A small network was shown many inputs. Here are its activations along a few directions, one row for each input.
In each table, some parts of the input vary, and every possible input appears once, in random order.
A made-up example of a description, with smaller parts first: one of 8 places around a ring, together with either a single point or one of 11 places along a line or (one of 3 separate values, together with one of 6 places along a line).
Shared parts are said once, and a part with two or three values counts as separate values.
(in the rows, 128 means zero)

Other details of the inputs vary at random and push rows far along two fixed directions, the same in every table; ignore that.

A family of inputs:
row 1: [101 131 133 151 126 122 117 144  70 114 152]
row 2: [119  60 101 104 123 103  96 105 180 201 120]
row 3: [134 231 173 146 130 153 149 165  69  59 118]
row 4: [147 224 185 160 122 162 149 171  85  55 124]
row 5: [153 142 128 114 135 138 150  94 177 123 140]
row 6: [159 162 121 102 150 134 163  72 188 128 150]
row 7: [126 131 133 140 127 126 130 136 112 109 132]
row 8: [147 104  95  82 146 115 144  64 203 156 134]
row 9: [119 136 137 154 123 140 121 166  85 125 114]
row 10: [ 90 127 143 155 113 113 100 164  53 105 144]
row 11: [105  30 119 152  99 119  76 180 110 169  96]
row 12: [138 133 135 138 123 140 134 150 121 116 111]
row 13: [121 121 144 153 113 133 121 160  96  97 123]
row 14: [133 115  94  85 146 110 137  55 191 174 163]
row 15: [164 146 108 112 154 149 182  77 180 123 145]
row 16: [117 137 138 146 119 132 117 165  90 123 109]
row 17: [140 157 102  80 157 118 162  53 172 135 160]
row 18: [168 229 149 113 152 158 195  94 147  56 145]
row 19: [138 133 121 134 141 135 148 113 133 120 141]
row 20: [101  36 127 135  91 109  63 179 117 160  87]
row 21: [130 109 118 114 124 124 112 121 159 171 116]
row 22: [124 101 107 116 133 116 125 116 146 162 121]
row 23: [ 99  43 106 138 115 107  85 149 118 184 112]
row 24: [100 134 156 148 109 118  95 178  69 107 111]
Description of these inputs: one of 4 places along a line, together with either a single point or one of 5 places around a ring.
The inputs of row 17 and row 14 match in every part but the place on the line of 4. If row 18 is changed in the same way as row 17 into row 14, which row does it become? -> row 5
Which other rows agree with row 22 in the place on the line of 4? List them by row number. -> row 7, row 10, row 12, row 13, row 16
Which other rows does row 22 become when the place on the line of 4 takes its other values? List them by row number. -> row 2, row 23, row 24
Which other rows agree with row 1 in the place on the line of 4? List them by row number. -> row 9, row 11, row 15, row 19, row 23

A family of inputs:
row 25: [146 176 127 120 148 150 169 107 128 109 138]
row 26: [116 107 131 144 121 122 114 149  98 118 118]
row 27: [131  91 102  94 130 120 114 106 176 179 114]
row 28: [125  24  81  98 123 108 107  96 183 191 124]
row 29: [143  82 101 115 129 125 131 112 182 175 110]
row 30: [103 120 132 139 120 111 104 140  97 120 135]
row 31: [151 185 144 113 137 144 157 115 142  93 134]
row 32: [134 139 131 123 135 130 139 109 142 120 148]
row 33: [153 203 134 129 155 151 185 114 120  85 142]
row 34: [ 89 116 146 162 104 110  89 178  55 115 130]
row 35: [110 121 140 143 120 126 108 146  99 134 132]
row 36: [112 116 137 147 122 118 111 150 101 132 132]
row 37: [136 144 132 114 134 127 133 119 147 123 118]
row 38: [130  83 101  97 129 111 119 106 180 181 113]
row 39: [150 141 131 132 132 140 144 125 148 119 114]
row 40: [135 178 132 118 139 134 159  97 131  97 158]
row 41: [161 172 138 127 135 155 165 117 153  97 130]
row 42: [150 139 121 123 134 148 146 120 156 138 117]
row 43: [ 95 105 154 165 108 113  83 178  69 114 123]
row 44: [ 89 119 145 157 104 117  83 177  54 118 131]
The inputs of row 31 and row 27 match in every part but one. If row 28 is changed in the same way as row 31 into row 27, which row does it become? -> row 25
Describe the family of inputs behind these rows. -> one of 4 places along a line, together with one of 5 places along a line

A family of inputs:
row 45: [ 96  56 120 112 107  94  82 133 135 150 123]
row 46: [140 160 110 127 145 133 167  98 139 130 157]
row 47: [150 156 147 153 128 150 149 157 101  76 116]
row 48: [138 174 154 146 130 160 143 163 102 103 112]
row 49: [106 121 137 123 101 112  88 147 109 145 117]
row 50: [133 127 142 151 125 142 137 170  91 103 100]
row 51: [137 151 110 120 159 140 167  90 128 123 147]
row 52: [100  79 125 110 110 102  76 140 124 182 109]
row 53: [127 127 137 147 109 146 117 165 116 126 108]
row 54: [128 188 162 129 121 131 117 142  97  96 135]
row 55: [104  91 142 121 100 105  78 139 127 152 126]
row 56: [100 108 124 121 110 106  99 148 105 125 116]
row 57: [158 127 100  91 153 121 143  67 214 169 129]
row 58: [139 166 164 152 119 158 138 157 114  89 128]
row 59: [123  58 118 133 108 129  86 154 145 168 107]
row 60: [133 166 121  92 151 124 156  99 142 118 130]
row 61: [101 125 146 135 111 112  93 166  80  98 123]
row 62: [147 137 109  96 154 123 146  84 189 169 118]
row 63: [140 159 114 122 156 134 169 100 133 137 154]
row 64: [146 155 115 127 151 133 160  98 140 126 163]
row 65: [125  38 117 137 107 118 104 146 144 149 106]
row 66: [146 163 141 120 140 130 146 101 167 121 135]
row 67: [152 131  95  91 147 121 150  68 213 174 122]
row 68: [125 110 138 161 106 136 121 180  87 102  98]
row 69: [102  44  86 128 120 110 102 114 133 173 130]
row 70: [137 142 120 126 148 138 162  85 140 109 161]
row 71: [125 164 152 159 130 135 145 140  90  91 163]
row 72: [126 161 139 154 137 142 140 133  80  81 151]
The inputs of row 64 and row 46 match in every part but one. If row 61 is changed in the same way as row 64 into row 46, which row does it become? -> row 56
Describe the family of inputs behind these rows. -> one of 4 places along a line, together with either one of 2 separate values or one of 5 places along a line
Which other rows agree with row 62 in the place on the line of 4? List them by row number. -> row 48, row 50, row 51, row 52, row 60, row 63
Which other rows does row 69 become when the place on the line of 4 takes its other values? List them by row number. -> row 51, row 70, row 72

A family of inputs:
row 73: [105 187 133 121 141 103 136 111  88  86 146]
row 74: [136 137 169 157 126 134 121 139 116  85 131]
row 75: [152  83 101 133 123 131 151 100 175 127 135]
row 76: [100  92 100 160 125 113 124 129  87 127 158]
row 77: [153 169 123  97 144 125 156 103 183 118  98]
row 78: [ 86  87 133 156 132 101  85 134  84 139 151]
row 79: [140 143 153 136 149 128 139 120 133 104 150]
row 80: [137 104 139 142 137 134 118 135 157 144 106]
row 81: [148 107  84  67 153 143 167  68 185 179 131]
row 82: [146 138 127 135 158 134 137 117 142 156 118]
row 83: [133 134 119 120 130 155 128 147 101 137 106]
row 84: [139 183 135 127 125 142 128 134 128 149 127]
row 85: [156 220 156 126 126 161 153 128 154 104 129]
row 86: [144 159 150 122 117 163 144 131 112  68 130]
row 87: [ 93  55 108 106 117  79  89 138 134 185  94]
row 88: [149 157 131 118 170 133 171  88 159 144 141]
row 89: [ 84  62 100 116 115 117  86 127  90 152 143]
row 90: [134 146 144 131 117 167 131 163 107  96 102]
row 91: [114  93 133 118 101 110  85 137 144 158 144]
row 92: [153 114  86 137 145 138 161 115 150 161 119]
row 93: [139 119 104 140 141 133 170 120 133 142 136]
row 94: [132  90 118 165 113 140 129 165 127 126 103]
row 95: [112 117  94  95 129 106 113  68 168 183 170]
row 96: [126 131 144 119 112 106 114 131 132  94 108]
row 97: [105 151 149 148 116 110  97 188  63 112  85]
row 98: [131 186 155 117 135 113 143 134 111  70 131]
row 99: [145 131 123 146 134 135 163 129 126  95 152]
row 100: [ 98 154 167 155  97 126  95 185  67 130 129]
row 101: [108  50 119 112 106 125  90 150 115 141 126]
row 102: [141 141 141 116 105 132 117 109 167 128 142]
The inputs of row 83 and row 84 match in every part but one. If row 101 is changed in the same way as row 83 into row 84, which row does it become? -> row 91
Describe the family of inputs behind these rows. -> one of 5 separate values, together with either a single point or one of 5 places around a ring
Which other rows does row 90 become when the choice among 5 separate values takes its other values? List them by row number. -> row 77, row 80, row 85, row 94
Which other rows agree with row 98 in the choice among 5 separate values? List them by row number. -> row 73, row 77, row 87, row 96, row 97
Which other rows does row 74 become when the choice among 5 separate values takes its other values? List them by row number. -> row 75, row 86, row 96, row 102
